Each row below holds a small network's activations on one input, seen along a few directions.
Each table varies a few parts of the input and shows all the possible inputs, shuffled.
Descriptions start from the smaller parts, as in this example, which fits no table here: values(2) and (point or ring(11) or (ring(5) and line(6))).
Shared parts are said once, and a part with two or three values counts as separate values.

Table:
x1: +0.94; -0.65; +1.17; -1.70; -2.03; +3.78; +3.67; +8.02; -0.37; +0.85; +0.76; +1.12; +0.55; -0.20; +2.77
x2: +1.11; -0.65; -0.72; -3.21; +5.79; -5.11; +1.05; +3.92; +2.10; -1.48; -1.48; -2.07; -0.34; -3.65; -1.26
x3: -1.23; -2.26; +3.60; +2.60; -2.25; +0.79; +6.25; +6.09; +2.37; -0.05; +3.13; -3.16; +1.76; +2.69; +3.74
x4: +0.36; +1.90; +3.09; +0.45; -0.87; -0.31; +1.49; +5.22; -0.77; -4.50; -1.49; +4.34; +2.25; +0.09; +2.54
x5: -1.58; -0.60; +2.74; -0.46; +4.58; -5.38; +2.82; +3.03; +5.30; -0.98; +1.63; -8.08; -0.51; -0.48; -1.10
x6: +0.85; +4.96; +7.70; -1.46; -2.87; +0.45; -1.27; +1.32; +3.68; -5.67; +1.31; -5.23; -1.56; +4.87; -0.94
x7: +1.30; -0.13; +1.76; +3.91; -3.61; -0.83; -2.96; -8.64; -0.13; -2.19; -2.60; +7.43; +2.57; -1.73; -4.64
x8: -1.37; -4.87; -1.71; +5.27; -4.92; +1.64; +3.31; -2.90; -1.15; +5.75; -0.29; +7.94; +3.62; -3.30; -1.05
x9: -1.48; -3.74; +1.80; -0.97; +1.54; -2.06; +6.06; +5.23; +5.06; +0.96; +2.35; -5.32; -0.48; +2.19; +2.84
x10: -2.81; -1.24; -8.05; -3.93; +1.16; +3.65; -1.66; +0.69; -2.72; +5.32; +2.87; -1.81; -3.04; +1.14; +3.11
x11: -1.03; +0.80; -6.71; -4.33; +5.66; -2.87; -3.09; -1.32; -4.62; +2.92; +1.40; -2.15; -1.36; +1.08; -1.92
x12: -2.83; +1.07; -7.60; +0.13; -3.06; +6.46; -1.72; +1.42; -4.74; +4.88; +2.80; -0.17; -0.52; +2.28; +3.32
x13: -1.95; -9.67; -3.22; +2.78; -0.11; -3.82; +3.33; -3.45; -0.39; +6.19; -3.54; +6.02; +3.86; -2.50; -3.12
x14: +4.38; +0.67; +2.88; -2.68; +3.15; -3.04; -0.41; -0.06; +0.36; -5.27; -4.81; -2.82; -1.50; -2.10; -0.42
x15: +2.03; +3.56; +5.50; -1.63; -0.08; -0.60; +1.10; -1.59; +4.75; -3.92; +0.49; -8.81; -5.10; +0.02; -0.37
x16: +3.84; +4.93; +2.96; -1.19; -0.76; +1.45; -3.29; +1.15; +1.96; -6.38; -0.71; +1.35; -2.15; -0.28; +1.17
x17: -2.76; +5.08; -2.17; -1.21; -1.31; +5.64; -4.92; +1.33; -6.20; +1.55; +2.22; +1.29; +1.04; +5.27; +1.83
x18: -0.76; +5.41; -3.60; -0.81; -1.58; +4.56; -8.00; -3.94; -4.02; -2.55; +0.31; -0.49; -2.57; +3.42; -0.70
x19: +1.50; +1.47; -2.10; -4.09; +3.29; -0.58; -4.53; -5.26; -6.22; -1.50; -1.77; -3.45; -2.24; +1.60; -0.37
x20: +0.47; -1.78; -3.04; -2.90; +0.90; +1.06; +2.82; +5.84; +3.71; +1.67; +0.09; -0.96; -2.68; -2.70; +3.54
x21: -1.25; -0.57; +0.65; +7.50; -3.22; +1.67; -0.69; -4.46; -0.53; +2.24; -0.81; +9.52; +5.19; -1.54; -1.70
x22: +3.38; -4.95; +2.31; +3.22; +2.09; -4.32; -0.67; -9.52; -2.14; -0.43; -5.48; +3.86; +3.06; -2.97; -5.45
x23: +0.67; -3.40; -2.58; +2.16; +2.40; -4.29; -0.41; -6.09; +0.74; +5.10; -0.37; +4.15; +0.65; -5.57; -5.72
x24: -1.78; +4.64; +5.35; +2.56; -3.89; +2.05; +1.71; +3.98; +3.97; -2.52; +3.99; -2.50; -0.50; +2.36; +3.91
- What do these inputs look like to the network? => line(4) and ring(6)
- Changing only the line(4) part turns x7 into x6. The same change can be made to x23. Which row results? => x5
- Which other rows does x20 become when the line(4) part takes its other values? List them by row number. => x9, x10, x13
- Which other rows does x20 become when the ring(6) part takes its other values? List them by row number. => x1, x2, x4, x14, x16
- Which other rows does x17 become when the line(4) part takes its other values? List them by row number. => x4, x21, x24

Table:
x25: +2.23; +4.61; +1.72; -1.26; -0.24; +1.36; -3.64; -0.42; -1.78; -4.48; -1.59; +0.42; -1.23; +1.59; -0.46
x26: -2.00; +0.34; -1.04; -1.18; -1.28; +1.22; +0.15; +2.00; -0.46; -0.59; +1.60; -2.07; -0.09; +3.69; +2.24
x27: +0.17; -3.18; -0.26; -0.32; +1.98; -1.08; +4.07; +2.39; +1.44; +3.01; +0.69; -1.87; +0.32; -0.84; +1.73
x28: -0.08; +1.75; -2.94; -2.61; +2.50; +0.77; -2.35; -0.47; -1.81; -0.38; +0.76; -3.97; -2.35; -0.86; +0.88
x29: +0.65; -0.30; +2.65; +2.57; -3.06; +0.66; +3.12; +3.25; +3.21; -0.21; -0.03; +2.81; +1.72; -1.91; +0.57
x30: +0.46; -3.45; +1.57; +0.53; -0.51; -1.54; +4.07; +3.09; +3.70; +0.57; +0.19; +2.11; +0.97; -3.24; +0.41
x31: -1.46; +3.06; -1.56; -0.50; +0.04; +0.79; -2.22; +0.99; -0.14; -1.26; +1.88; -1.60; -1.48; +2.32; +1.76
x32: +2.08; +1.32; -0.86; -3.68; +3.66; -1.53; -1.52; -1.88; +0.41; +0.13; -1.58; -2.27; -2.85; -1.00; -1.62
x33: -0.29; +0.39; +2.28; +2.15; -2.43; +1.61; +2.10; +3.48; -0.58; -1.27; +0.71; +0.65; +1.32; +2.00; +2.67
x34: +0.40; +0.14; +0.11; -1.29; +3.47; -1.81; +0.20; +0.48; +1.80; +1.15; +2.18; -2.88; -1.09; -0.79; -1.24
x35: -0.02; +3.23; -2.04; -2.46; -0.33; +0.83; -2.62; -1.11; -2.17; -3.01; +1.05; -2.26; -2.51; +1.67; +2.41
x36: +2.56; +0.58; +1.91; -1.67; +1.97; -2.01; -1.94; -2.41; +1.84; -2.85; -2.56; -1.38; -2.46; -1.70; -2.73
x37: -0.45; -0.03; +2.69; +0.49; +1.96; -2.36; +0.60; -0.92; +3.55; -1.20; +0.49; -1.56; -0.87; -0.96; -2.03
x38: +0.71; -4.25; +2.60; +0.83; +0.06; -1.35; +3.89; +1.60; +2.94; +0.22; +0.31; -0.51; +0.39; -1.46; +0.93
x39: +0.15; -2.27; +0.11; +4.19; -2.23; +0.29; -1.53; -7.00; -2.71; +2.47; -2.60; +7.58; +4.30; -1.22; -4.02
x40: -0.48; -0.95; -1.52; +3.72; -2.66; +0.72; -2.76; -4.97; -5.74; +1.87; -2.14; +7.76; +4.29; +0.68; -2.12
x41: +1.09; +4.03; +2.12; -0.53; -0.77; +0.78; -1.92; -0.67; -2.18; -4.80; +0.56; -0.92; -0.67; +1.41; +0.54
x42: -1.79; +0.09; -2.60; -0.66; -2.67; +1.58; +1.88; +4.52; +0.21; +0.68; +1.51; +2.15; -0.03; +0.54; +3.96
x43: +1.36; +3.20; +3.54; +0.53; -0.82; -0.17; -0.77; -2.91; +1.08; -3.76; -0.91; -1.56; -0.96; -0.40; -1.02
x44: +1.51; +0.10; +2.42; -0.85; +2.28; -2.28; -0.79; -2.47; +1.46; -2.80; -1.26; -2.47; -1.03; -2.17; -0.82
x45: +0.35; -2.48; -1.36; -0.29; +1.02; -1.49; +3.85; +4.19; +2.11; +3.38; +0.34; +0.54; +0.79; -2.76; +1.18
x46: -1.75; -1.29; -3.44; -0.94; +0.12; +1.54; +2.12; +5.02; +0.50; +3.28; +1.04; +0.58; +0.13; -2.02; +2.62
x47: +0.51; -1.14; +3.88; +2.02; -3.17; +0.81; +3.60; +1.08; +2.61; -0.40; +0.53; +0.42; +0.34; +0.31; +1.20
x48: -2.35; -3.20; -6.32; +1.28; +0.10; +0.71; -2.31; -5.01; -5.36; +5.88; -1.74; +5.09; +1.98; -1.01; -2.43
x49: -0.85; +1.19; +3.01; +0.66; -1.78; +1.24; +0.87; +2.39; -0.46; -2.25; +1.20; -0.72; +1.66; +3.48; +0.44
x50: +0.36; +0.02; +4.29; +2.11; -1.69; +0.26; +1.41; +0.86; +2.58; -1.41; -0.19; -1.50; +1.72; +1.29; -1.01
x51: +0.84; +2.53; +4.00; +2.12; -0.45; +0.07; -0.78; -0.34; +2.86; -2.24; +0.70; -0.85; +0.08; -0.05; -1.49
x52: -1.05; -0.80; -1.66; -0.14; -1.38; +2.07; +1.43; +3.40; -0.80; -0.07; +1.96; -0.50; -0.10; +2.01; +4.26
x53: -0.73; +4.03; +2.56; +1.11; -1.10; +0.52; -1.24; +0.92; +0.08; -2.60; +1.24; -0.25; -0.29; +2.36; +0.18
x54: +1.37; +0.80; -0.55; -2.22; +3.77; -2.02; -0.51; -1.53; -0.13; -0.26; -0.07; -3.79; -1.50; -1.54; -0.45
x55: -1.88; -1.95; -5.52; +1.77; -2.07; +1.01; -2.78; -5.06; -5.88; +2.96; -0.92; +6.50; +2.49; +1.18; -1.29
x56: -0.40; -2.71; +3.00; +0.59; +0.27; -2.43; +2.35; +0.49; +3.31; -0.23; -0.64; -2.44; +0.60; +0.19; -1.22
x57: -1.37; -1.99; -2.52; -0.44; -0.14; +1.24; +1.98; +3.31; -0.15; +3.04; +1.20; -2.37; -1.21; -0.07; +3.00
x58: -0.60; -5.07; -1.30; +2.99; -0.06; -2.34; -0.33; -7.02; -1.92; +3.36; -2.95; +6.65; +3.23; -2.08; -4.74
x59: -1.44; +1.33; +1.36; +1.21; -3.38; +1.33; +2.85; +4.26; +0.54; -0.48; +0.46; +3.53; +1.47; +0.62; +2.39
x60: +1.10; +2.18; -3.28; -3.76; +2.01; +1.01; -3.71; -0.52; -1.31; -0.01; -0.90; -2.66; -3.85; -0.45; -0.35
x61: -0.04; -2.41; +0.33; -1.29; +2.25; -1.72; +2.51; +1.70; +1.49; +1.88; +1.27; -3.60; +0.50; +0.59; -0.81
x62: +2.45; +3.54; +3.26; -0.74; -0.28; +0.62; -2.11; -2.76; +1.40; -3.76; -2.21; -0.10; -1.73; -0.12; -2.43
x63: +1.53; +3.65; -2.54; -2.91; +0.85; +1.64; -4.52; -0.30; -1.99; -3.04; -0.89; -0.93; -2.49; +1.58; +1.21
x64: -1.53; -1.19; -1.92; -1.18; +1.12; +0.88; -0.07; +2.87; -0.18; +2.12; +1.14; -3.96; -0.13; +0.98; +1.00
x65: +0.19; -4.90; -3.94; +1.28; +1.31; -1.89; -0.83; -5.68; -3.75; +5.81; -1.83; +5.45; +2.86; -1.86; -3.67
x66: -1.49; +1.48; -2.26; -1.24; +1.76; +0.46; -1.77; +1.19; +0.36; +1.54; +2.01; -3.25; -2.25; +0.02; +0.34
- What do these inputs look like to the network? => ring(6) and (point or line(6))
- Changing only the ring(6) part turns x61 into x64. The same change can be made to x27. Which row results? => x57
- Changing only the ring(6) part turns x55 into x58. The same change can be made to x35. Which row results? => x44
- Which other rows does x37 become when the line(6) part takes its other values? List them by row number. => x30, x36, x38, x44, x56
- Which other rows agree with x49 in the ring(6) part? List them by row number. => x25, x33, x40, x41, x53, x59
